These are the activations of a small neural network, seen along a few directions. Each row is one input.
Each table varies a few parts of the input and shows all the possible inputs, shuffled.
A made-up example of a description, with smaller parts first: one of 6 places along a line, together with either a single point or one of 11 places around a ring or (one of 2 separate values, together with one of 8 places around a ring).
Shared parts are said once, and a part with two or three values counts as separate values.
In the rows, zero is written as 128.

Other details of the inputs shift rows strongly along three fixed directions, in all tables alike. That doesn't count.

Rows:
R1: [152 126 155 143 102 103 112 124 122 158 171 142 147 137 150]
R2: [119 133 106  90 215 171 146 187  93  54  34  85 168 166  88]
R3: [ 94 124  51 141 121  96  76 161 158 123  96 195 163  97 135]
R4: [ 75 151 101 143  72 131 110  94 187  97  75 195  90  26 139]
R5: [135 127 144 116 190 168 134 140 106  75  90  71 129 169 101]
R6: [153 112 156 182 106 102 148 124 110 201 206 120  85 227 135]
R7: [131 122 104 116 145 116 126 147 122 133 130 120 146 120 116]
R8: [157 100 146 104 180 116 132 141  81 159 178  52 144 190 121]
R9: [139 137 190 123 100 139 162  78 130 147 175  78  60 114 134]
R10: [113 177  94 162  58 132 124 117 188 105  65 215  83  60 157]
R11: [144 108 142 156 108  93  87 127 125 187 194 151 158 188 159]
R12: [120 107 126 124 151 122 128 164  97 133 124 115 126 145 118]
R13: [144 168 164  99  80 158 171  60 169 101 136 152 122  48 134]
R14: [176 115 190 159 134 143 157  90 105 149 173  74  73 173 118]
R15: [173 167 190  49 160 182 191 120 105  75  93  63 159  79 106]
R16: [113 164 145 146  23 117 166  86 178 163 154 177  50  59 139]
R17: [104 128  85 196  92 100  76 137 156 166 134 198 106 186 163]
R18: [103 112  90 168 103  97  69 149 149 173 153 209 183 160 144]
R19: [131  84 123 181 141 120 105 125 116 157 159 124 118 224 118]
R20: [130  95 125 119 166 127 127 121 116 142 172  80 149 172 123]
R21: [ 60 138  44 160 103 138  79 136 200  76  49 219 138 119 123]
R22: [179 155 192 132 106 147 199  98 109 147 168  72  64 155 125]
R23: [109 103 140  88 196 168 143 149  92  86 101  49 144 160  95]
R24: [ 92  99  68  70 250 160 104 175  97  38  31  83 221 120  86]
R25: [107 148 129  78 154 160 160 148 119  83  67  98 126  93  99]
R26: [158  97 151 166 119  88  93 137  99 190 203 132 156 191 150]
R27: [159 166 150  67 128 148 175 111 125  84  94  84 111  31 119]
R28: [125 120  94  84 195 135 116 177 100  76  70  99 177 103 107]
R29: [127  91 119 150 146  97  98 110 119 158 179 114 135 151 140]
R30: [115 111  93 148 137 107  78 171 123 132 116 176 198 142 130]
R31: [120 117 100 180 116 103 116 151 134 154 132 170 116 184 136]
R32: [120 113  98  99 198 145 100 193  94  83  72 128 226 138 102]
R33: [136 102 116 154 115  77  88 125 126 200 206 129 121 182 155]
R34: [158 147 175 100 111 155 176  71 129 107 142 122 133  68 122]
R35: [100 111  83 136 144 115  65 166 138 137 115 184 206 166 139]
R36: [100 154  82 122  91 114 121 124 173 127 105 179 129  63 127]
R37: [180 133 175 137 143 143 178 130  92 132 134  81  86 156 125]
R38: [144 175 186  94  75 153 198  81 138 131 138  91  46  59 128]
R39: [115  97  87 142 141  94  85 149 126 176 168 138 156 182 136]
R40: [160 118 172 119 138 118 147  87 118 158 203  62 109 145 137]
R41: [134  73 161 114 200 143 142 140  63 135 154  34 134 203  98]
R42: [162 160 182  87 128 163 174  77 126  70 108 109 139  38 119]
R43: [147 137 132 154 116 126 153 138 127 129 113 141 102 139 130]
R44: [147 157 177 114  75 135 174  99 130 141 145 110  48  67 141]
R45: [117 169 140 127  42 126 173  95 170 137 123 168  62  35 132]
R46: [ 94 117 101 158  86  97  83 132 144 180 155 172  90 153 160]
R47: [ 71 124  64 143 113 110  75 165 151 115  68 201 131  97 142]
R48: [102 153 107 102 133 146 103 117 167  65  71 180 180  62 140]
Each input here is: one of 4 places along a line, together with either one of 4 separate values or one of 8 places around a ring.
Question: Changing only the place on the line of 4 turns R12 into R43. The same change can be made to R25. Which row results?
Answer: R2
Question: Which other rows does R11 become when the place on the ring of 8 takes its other values? List them by row number.
Answer: R1, R15, R18, R26, R30, R32, R35
Question: Which other rows does R24 become when the choice among 4 separate values takes its other values? List them by row number.
Answer: R20, R29, R40
Question: Which other rows does R7 become when the place on the ring of 8 takes its other values? List them by row number.
Answer: R3, R8, R27, R28, R33, R36, R39
Question: Which other rows does R24 become when the place on the line of 4 takes its other values? List them by row number.
Answer: R19, R34, R41
